Each row below holds a small network's activations on one input, seen along a few directions.
Each table varies a few parts of the input and shows all the possible inputs, shuffled.
Descriptions start from the smaller parts, as in this example, which fits no table here: one of 6 places along a line, together with either a single point or one of 11 places around a ring or (one of 2 separate values, together with one of 8 places around a ring).
Shared parts are said once, and a part with two or three values counts as separate values.
(in the rows, 100 means zero)

Other details of the inputs vary at random and push rows far along two fixed directions, the same in every table; ignore that.

A family of inputs:
r1: 107 117 118 79 142 67 93 143 141 94 129 70 119 139
r2: 150 80 120 69 110 64 88 129 125 99 141 78 131 111
r3: 137 54 88 105 43 116 114 71 59 111 81 143 82 43
r4: 137 73 105 92 77 81 98 106 98 103 121 90 120 85
r5: 142 76 126 62 122 51 99 128 114 101 131 82 131 114
r6: 47 147 106 120 144 111 87 121 131 102 109 78 92 150
r7: 90 81 89 117 69 118 114 59 61 108 57 146 79 59
r8: 109 113 113 85 124 70 87 126 146 102 138 64 128 129
r9: 142 70 100 79 84 90 112 104 102 95 103 110 106 79
r10: 64 112 94 108 120 115 107 90 110 103 84 101 97 116
r11: 138 74 99 82 83 82 109 103 101 100 108 114 109 75
r12: 161 126 112 32 104 55 84 101 70 59 164 41 114 103
r13: 69 108 92 106 114 116 109 88 105 104 78 103 94 111
r14: 110 82 96 108 78 113 103 95 89 100 96 99 99 87
r15: 92 84 91 112 74 112 112 65 68 108 60 137 83 67
r16: 103 113 122 92 131 71 83 140 131 97 140 55 126 142
r17: 176 36 112 59 78 65 109 102 79 103 109 115 123 69
r18: 46 150 102 114 151 107 94 125 134 96 102 85 93 147
r19: 62 187 91 83 134 109 81 83 75 61 129 49 80 131
r20: 182 43 108 62 73 69 109 112 86 97 114 119 117 64
r21: 71 96 87 138 74 143 106 82 56 106 68 129 65 83
r22: 74 113 87 115 109 124 104 97 98 98 81 121 83 102
r23: 96 75 83 128 56 141 112 71 59 103 72 131 77 62
r24: 98 86 89 124 56 128 107 66 66 108 66 141 72 58
r25: 43 140 95 110 142 101 97 103 134 107 92 79 106 142
r26: 112 85 93 97 89 109 113 96 98 96 91 118 94 82
r27: 71 119 96 124 94 118 95 85 102 105 85 111 86 96
r28: 108 114 115 83 131 77 88 130 152 98 134 56 126 138
r29: 42 143 106 109 155 102 94 116 127 104 94 79 99 152
r30: 31 130 79 159 80 154 100 65 74 106 55 125 65 89
r31: 44 134 96 113 144 112 95 103 119 103 87 93 99 140
r32: 150 81 126 70 110 60 91 134 120 101 140 76 123 113
r33: 178 47 105 64 67 64 112 106 93 100 116 115 118 59
r34: 34 123 74 149 90 169 108 66 83 106 55 132 55 93
r35: 141 69 107 88 83 86 94 113 91 100 116 93 118 91
r36: 69 112 87 128 90 123 98 91 95 107 87 98 91 101
r37: 49 152 99 114 135 100 91 111 142 97 93 83 99 135
r38: 90 76 81 114 71 124 119 61 61 111 61 146 79 62
r39: 51 139 95 121 132 121 87 110 125 103 96 87 92 138
r40: 138 67 105 94 78 92 97 106 83 100 113 102 113 84
r41: 109 91 102 112 73 99 97 91 88 103 94 102 102 83
r42: 138 82 110 80 87 70 102 106 109 96 110 107 114 79
Description of these inputs: one of 2 separate values, together with either a single point or (one of 4 places along a line, together with one of 5 places along a line).
The inputs of r4 and r36 match in every part but the choice among 2 separate values. If r42 is changed in the same way as r4 into r36, which row does it become? -> r37
Change only the choice among 2 separate values in r39. List by row number the other rows that result. -> r2
Change only the place on the line of 4 in r42. List by row number the other rows that result. -> r7, r27, r30
Change only the place on the line of 5 in r21. List by row number the other rows that result. -> r14, r35, r36, r41

A family of inputs:
r43: 64 67 83 146 80 141 120 82 97 129 41 165 78 76
r44: 154 69 113 78 83 73 100 116 89 94 123 96 115 84
r45: 102 89 88 118 67 127 106 81 78 101 84 120 80 73
r46: 23 161 91 128 143 130 91 99 116 100 87 92 77 143
r47: 54 127 80 128 95 141 104 72 86 102 68 127 66 90
r48: 77 142 105 86 146 84 93 120 144 88 117 65 115 142
r49: 146 34 114 94 82 75 114 119 123 124 90 128 125 79
r50: 152 69 113 70 84 66 100 98 90 101 119 98 119 80
r51: 98 85 89 100 80 114 114 71 61 100 73 126 83 72
r52: 72 134 111 104 133 89 82 121 138 99 123 51 121 147
r53: 109 103 96 84 107 94 105 98 104 93 103 102 102 97
r54: 153 74 108 79 77 72 100 110 100 93 121 95 116 78
r55: 154 68 111 62 95 71 106 110 87 92 117 101 112 86
r56: 50 120 79 122 104 136 110 68 74 102 63 122 72 97
r57: 77 137 108 99 141 87 84 131 133 95 126 63 114 145
r58: 57 114 83 137 92 150 102 82 74 104 75 119 67 98
r59: 154 68 109 61 97 72 105 109 87 94 119 102 113 87
r60: 101 87 95 108 73 113 108 70 65 104 77 126 83 70
r61: 156 64 115 80 81 79 98 115 91 98 126 91 114 87
r62: 99 87 89 116 69 117 105 76 64 103 81 123 88 71
r63: 156 74 111 70 82 70 102 103 100 95 119 100 113 77
r64: 79 136 105 101 132 93 83 125 148 97 128 57 116 142
r65: 55 121 87 128 98 140 105 78 73 101 67 126 62 96
r66: 78 141 104 99 133 86 86 125 144 93 125 62 117 139
r67: 73 138 110 101 134 81 83 122 136 96 120 56 122 143
r68: 108 92 103 101 91 98 93 98 97 103 110 88 110 100
Describe the family of inputs behind these rows. -> one of 2 separate values, together with either a single point or (one of 3 separate values, together with one of 4 places along a line)
The inputs of r54 and r66 match in every part but the choice among 2 separate values. If r44 is changed in the same way as r54 into r66, which row does it become? -> r57
Change only the choice among 2 separate values in r59. List by row number the other rows that result. -> r55
A walk changes only the place on the line of 4. It starts at r48 and steps to r63. List the rest of the walk in order. -> r54, r45
